Rozin: [149 121 113 149 147 148 111 100 163  79 119 111 132 117 172 134  90 166
  46 140 125 114 100  88 166  84 126 129  81 132 117 131  87 141 122 191
 173  94 113 151 126]
getal: [108 117 141 126 102  89 152 130  91 140 117 150 135 152  93 161 173 114
 192 130 130 152 142 134 104 175 204 104 138 127 155 117 183 171 151 101
  90 146 104 126 173]
Ven: [ 84 164 126 108 130  97 135 128 186 162 134 127 126 181 115 134 132 137
 103 156 129 106 129 134  93 129  82 150  83 166 137 107 125 166 111  70
  99 143 115 168 134]
where: [138] : getal, 29
all Ven: [129] : 21 23 26
asked: [ 84 164 126 108 130  97 135 128 186 162 134 127 126 181 115 134 132 137
 103 156 129 106 129 134  93 129  82 150  83 166 137 107 125 166 111  70
  99 143 115 168 134] : Ven
Table of tags by key:
[137] -> Q810
[138] -> Q990
[136] -> Q449
[133] -> Q677
[134] -> Q192
[114] -> Q621
[111] -> Q559
key Ven 18:  : Q810
asked: [149 121 113 149 147 148 111 100 163  79 119 111 132 117 172 134  90 166
  46 140 125 114 100  88 166  84 126 129  81 132 117 131  87 141 122 191
 173  94 113 151 126] : Rozin
where: [143] : Ven, 38

sudo: [129 129 130 129 127 125 129 127 129 129 127 128 125 128 127 128 126 127
 128 130 128 130 128 131 126 127 128 127 128 130]
Ven: [128 132 134 130 119 110 135 122 125 134 129 131 113 124 116 127 115 113
 134 139 126 134 120 149 117 126 135 127 127 134]
ruloz: [119 164 126 108  45  88 162 120 105 164 150 142  96 106  71 135  84  79
 170 137 125 128  70 218  95 113 193 122 145 120]
zosa: [120 125 105 114 119 135 132 134 128 140 144 131 155 116 130 132 139 135
 121 112 127 114 112 113 152 128 136 118 143 114]
Nif: [126 125 122 124 128 133 128 130 130 130 131 129 137 127 131 130 134 133
 126 122 127 123 126 122 136 128 128 125 131 123]
tes: [127 128 129 129 128 127 128 128 128 128 128 129 126 129 127 128 126 127
 127 131 128 129 128 129 126 127 128 128 127 129]
kudig: [ 99 141  19  84  93  83 134 109  92 147 203 124 211  62 136 162 158 120
 112  63 139  84  48 123 171 128 206  67 202  99]
nez: [112 125  79 102 107 126 138 132 124 150 161 131 173 101 129 141 143 134
 117  99 128 100  90 112 162 127 153 104 162 107]
Rozin: [124 150 130 118  71  90 153 118 112 156 145 137  99 107  84 131  93  85
 153 141 122 133  86 197 104 119 171 123 137 127]
zakom: [113 126  81 104 108 134 138 132 124 150 159 132 172 102 130 142 143 134
 134 101 128 102  93 111 163 128 150 105 159 106]
getal: [127 128 125 128 128 144 128 130 128 128 129 129 132 127 129 128 131 130
 126 126 128 127 127 123 132 129 128 126 129 125]
Kul: [123 153 128 116  65  89 155 119 109 158 146 139  98 107  80 131  91  84
 157 140 123 131  82 203 103 116 176 122 140 127]
all sudo: [128] : 12 14 16 19 21 23 27 29
all zakom: [134] : 6 18 19
asked: [123 153 128 116  65  89 155 119 109 158 146 139  98 107  80 131  91  84
 157 140 123 131  82 203 103 116 176 122 140 127] : Kul
Table of tags by key:
[120] -> Q119
[127] -> Q856
[128] -> Q468
[119] -> Q490
[134] -> Q424
[135] -> Q453
key Ven 27:  : Q453

zosa: [110  90 124 115 121 147 138 116 129 116]
Rozin: [102 117 139 176 149 123 121 128 146 130]
zakom: [127 154 132 140 115 126 146 129 138 129]
Kul: [ 99 111 135 193 126 111 135 148 150 117]
Nif: [133 157 146 108 149 113 110 122 109 136]
ruloz: [137 126 125 120 121 139 155 142 131 100]
sudo: [129 114 113  83 111 151 113  95 115 139]
nez: [ 94 109 142 196 137 117 126 125 159 147]
getal: [127  89 112  78 105 147 122 113 111 110]
Ven: [110 132 149 216 150  94 118 144 169 148]
tes: [ 92 140 142 216 132 105 132 140 173 130]
kudig: [148 160 121  98 122 134 146 135 115 120]
tags:
[108] -> Q226
[109] -> Q981
[107] -> Q999
[78] -> Q631
key Nif 4:  : Q226
asked: [ 99 111 135 193 126 111 135 148 150 117] : Kul
where: [102] : Rozin, 1

tes: [177  83 168  80  48  87  51 149 145 105  90 168 119 132 147  80 127  82
  51 153  49 204 206 145 198 187 177 106  79 169 108 106]
kudig: [120 155 169 150 101 168 126  88  82 208  50  87 188 152 147 164 113 113
 203 191 134  93 122 116 131 195  81  79 118  88 156 184]
Kul: [177  83 168  80  48  87  51 149 145 105  76 168 119 132 147  80 127  82
  51 153  49 204 206 145 198 187 177 106  79 169 144  73]
sudo: [186 100 139  58 123  48 142 123  98  66  75 103  74 129  48  89 134  54
  86 116 204 102 108  59 132  57  65 129  60 155 193 169]
Nif: [140 176  75  81 127 141 140 169 184 171 195 202  56 156 128 133 119 201
  84 127 106 144 132 134 108  79 162 135  95 113 158 111]
nez: [ 96 157 168 103 165 143 100  81 136 159  58  87 148  74 151  59 100  67
 182 160 119  55 121 144  86  79 126 115 181 110 207 191]
zosa: [188 202 102 179 148  73 129  97  90 183  80 147 119 206  47 155 116  88
 177  48 177 131 132  86 118 113 129  75 137 195  67 179]
Ven: [ 96 157 168 103 165 143 100 130 136 159  58 170 148  74 151  59 100  67
 182 160 119  55 121 144  86  79 126 133 129 114 176  58]
zakom: [119 202  47 179 148  73 129  97  90 183  80 147 119 206 206 155 116  88
 177  48 177 103 206 148 177  67  65 113  88  54 201  64]
getal: [111 103 160 206 207 169 205 107 161 160  85  49 180 116 153  57 183 130
 197 180 175 113  48  72 164 129 144  65 145  69 143 143]
all zakom: [206] : 14 15 23
Table of tags by key:
[88] -> Q79
[119] -> Q346
[113] -> Q978
[115] -> Q694
[100] -> Q292
[112] -> Q505
[116] -> Q521
key kudig 17:  : Q978
asked: [177  83 168  80  48  87  51 149 145 105  90 168 119 132 147  80 127  82
  51 153  49 204 206 145 198 187 177 106  79 169 108 106] : tes
all zakom: [129] : 7
asked: [ 96 157 168 103 165 143 100  81 136 159  58  87 148  74 151  59 100  67
 182 160 119  55 121 144  86  79 126 115 181 110 207 191] : nez
asked: [188 202 102 179 148  73 129  97  90 183  80 147 119 206  47 155 116  88
 177  48 177 131 132  86 118 113 129  75 137 195  67 179] : zosa
where: [162] : Nif, 27

Ven: [180  87  57  76 133 210 151]
Kul: [180 133  57 133 133 133 151]
sudo: [180  81  76  76 133  76 151]
tes: [180  85  55 133 133 214 152]
zosa: [ 56  79  48  71 131 225 154]
Table of tags by key:
[87] -> Q147
[85] -> Q968
[133] -> Q285
[86] -> Q612
[134] -> Q734
key tes 2:  : Q968
asked: [180  87  57  76 133 210 151] : Ven
all tes: [133] : 4 5
all sudo: [76] : 3 4 6
all Kul: [133] : 2 4 5 6

zosa: [125 130 129 129 130 129 129 126 129]
Ven: [113 139  51 131 141  51  51 123  51]
getal: [ 53 202 130 130 202 130 130  56 129]
zakom: [202 202 130 130 202 130 130  56 129]
Rozin: [200  58 124 124  57 124 124 196 125]
all zakom: [130] : 3 4 6 7
asked: [202 202 130 130 202 130 130  56 129] : zakom
tags:
[202] -> Q416
[113] -> Q296
[53] -> Q387
[130] -> Q87
[52] -> Q183
[203] -> Q588
key zakom 1:  : Q416
asked: [113 139  51 131 141  51  51 123  51] : Ven

Rozin: [ 92  92 197 116 154  92 103 172 103]
zosa: [113  91 160 171 141 142 153 158  91]
Nif: [123 134 132 123 132 123 132 129 122]
getal: [160 155 160 165 155 160 160 155 155]
all Nif: [123] : 1 4 6
where: [171] : zosa, 4
all Rozin: [92] : 1 2 6
Table of tags by key:
[197] -> Q719
[92] -> Q585
[159] -> Q630
[91] -> Q729
[122] -> Q747
[113] -> Q688
[160] -> Q219
[123] -> Q701
key Rozin 1:  : Q585
all getal: [155] : 2 5 8 9
all zosa: [153] : 7

kudig: [113  71 141 108  61  81  37]
getal: [113 155 141 109  61  81  37]
Ven: [150 154 222 120 187 129  83]
ruloz: [150 154 222 120 187 185 145]
Rozin: [109  81  81 109  81  81 109]
where: [145] : ruloz, 7
all Rozin: [109] : 1 4 7
all Rozin: [81] : 2 3 5 6
all kudig: [108] : 4
Table of tags by key:
[108] -> Q529
[113] -> Q811
[114] -> Q442
[109] -> Q929
key Rozin 1:  : Q929
where: [71] : kudig, 2

kudig: [ 99 130  26 109  98 114]
Ven: [119  63 142 105 195 114]
nez: [136 179  42 124 189 108]
getal: [136 139  42 124 108 108]
zakom: [ 99 130  26 109 128 170]
all getal: [108] : 5 6
all kudig: [99] : 1
key -> tag
[104] -> Q498
[109] -> Q164
[108] -> Q506
[105] -> Q718
[124] -> Q866
key Ven 4:  : Q718
where: [170] : zakom, 6
asked: [ 99 130  26 109  98 114] : kudig

Rozin: [166 132 106  98 127 129 129 139 113 230 115 138 123 152 125 113 151 150
 158 193 155 132  86 137 130 151  93 151 150 110 232 194  90  84 127 173
 106 141 106 101 142 151 126 136 120 147 152 107 116 174 142 135 118 137
 128 115 112 144 155 151 232  97]
Nif: [166 135 107  87 131 130 133 142 112 191 116 138 113 147 125 113 152 149
 161 171 157 130  87 135 136 123  90 153 136 111 129 193  90  84 127 171
 100 139 107 101 145 146 127 142 114 148 147 105 114 162 142 131 121 138
 129 114 111 142 135 114 211 107]
tes: [133 134 131  92 137 131 135 133 120 100 128 131 131 118 126 126 108 126
 135 113 130 126 125 127 135 130 108 135 113 124 122 134 109 121 128 128
 101 124 122 119 135 124 129 140 113 132 112 122 116 121 131 127 133 129
 131 120 120 122 110 117 117 124]
zakom: [157 144 116  69 148 135 139 147 111 113 120 135 103 120 125 115 110 140
 158 125 150 126  95 130 141 128  88 107 108 118 120 183 108  87 127 150
  93 127 113 105 148 131 129 168 108 147 110 104 112 133 142 124 136 137
 135 113 111 126 107 112 149 116]
key -> tag
[92] -> Q618
[121] -> Q91
[91] -> Q613
[133] -> Q676
[122] -> Q774
[127] -> Q358
[162] -> Q427
[126] -> Q569
key tes 50:  : Q91
where: [211] : Nif, 61
all tes: [131] : 3 6 12 13 51 55
all zakom: [108] : 29 33 45
all Rozin: [152] : 14 47
asked: [157 144 116  69 148 135 139 147 111 113 120 135 103 120 125 115 110 140
 158 125 150 126  95 130 141 128  88 107 108 118 120 183 108  87 127 150
  93 127 113 105 148 131 129 168 108 147 110 104 112 133 142 124 136 137
 135 113 111 126 107 112 149 116] : zakom
asked: [133 134 131  92 137 131 135 133 120 100 128 131 131 118 126 126 108 126
 135 113 130 126 125 127 135 130 108 135 113 124 122 134 109 121 128 128
 101 124 122 119 135 124 129 140 113 132 112 122 116 121 131 127 133 129
 131 120 120 122 110 117 117 124] : tes

Rozin: [109 127 150 113 133  82 107 131 145 116 141 144 138 136 113 135 137 155
 140 107 129 144 120 136 125 148 115 152 117 122 143 108 155 163 102 122
 114]
ruloz: [123 157 160 114 139  69  43 111 154 119 184 135 136 115 122 145 170 237
 141 132 134 128 117 155 128 134 113 125 138 141 130 124 127 138 128 121
 134]
kudig: [118 136 134 122 130 143 115 110 121 110 150 122 115 130 123 129 133 114
 103 126 117 126 124 146 137 139 131 117 137 129 124 144 116 104 136 118
 128]
sudo: [118 136 134 122 176 143 115 110 121 110 150 122 115 130 123 129 133 114
 103 126 117 126 124 146 137 139  91 176 148 176 153 107 173 184  86 106
 116]
key -> tag
[127] -> Q711
[136] -> Q948
[176] -> Q261
key sudo 2:  : Q948
all sudo: [176] : 5 28 30

nez: [150 137  98 100  62 194 148  63 164 100 126 148  54  92 157 165 114  92]
Rozin: [125 100 142 150 136  72  96 176 113 157 155 102 201 170  95 169 143 145]
Nif: [ 99 198 160 125  46 142 181 125 100 106  67 169  68  88 153 169 114 164]
Kul: [ 78 169 196 160 169  49 134 222  68 160  93 139 189 152 109  92 132  75]
sudo: [ 99 198 159 125  45 143 181 123 101 105  67 170  67  88 154 170 114 163]
tes: [111 185 140 114  40 167 177 103 120 146  77 169  56  84 162 180 111 140]
ruloz: [177  85  61  98  94 204 120  39 186  99 165  67  74 108 144 139 121  56]
zosa: [144 143 102 102  58 191 151  67 157 100 118 150  53  89 159 166 113  97]
zakom: [178  85  62  98  96 205 120  41 188 100 165 116  76 109 145 140 122  56]
getal: [ 78 169 196 160 169  49 134 222  68 160  93 139 189 152 109 114 136 202]
where: [137] : nez, 2
where: [186] : ruloz, 9
all Rozin: [145] : 18
where: [74] : ruloz, 13
where: [45] : sudo, 5

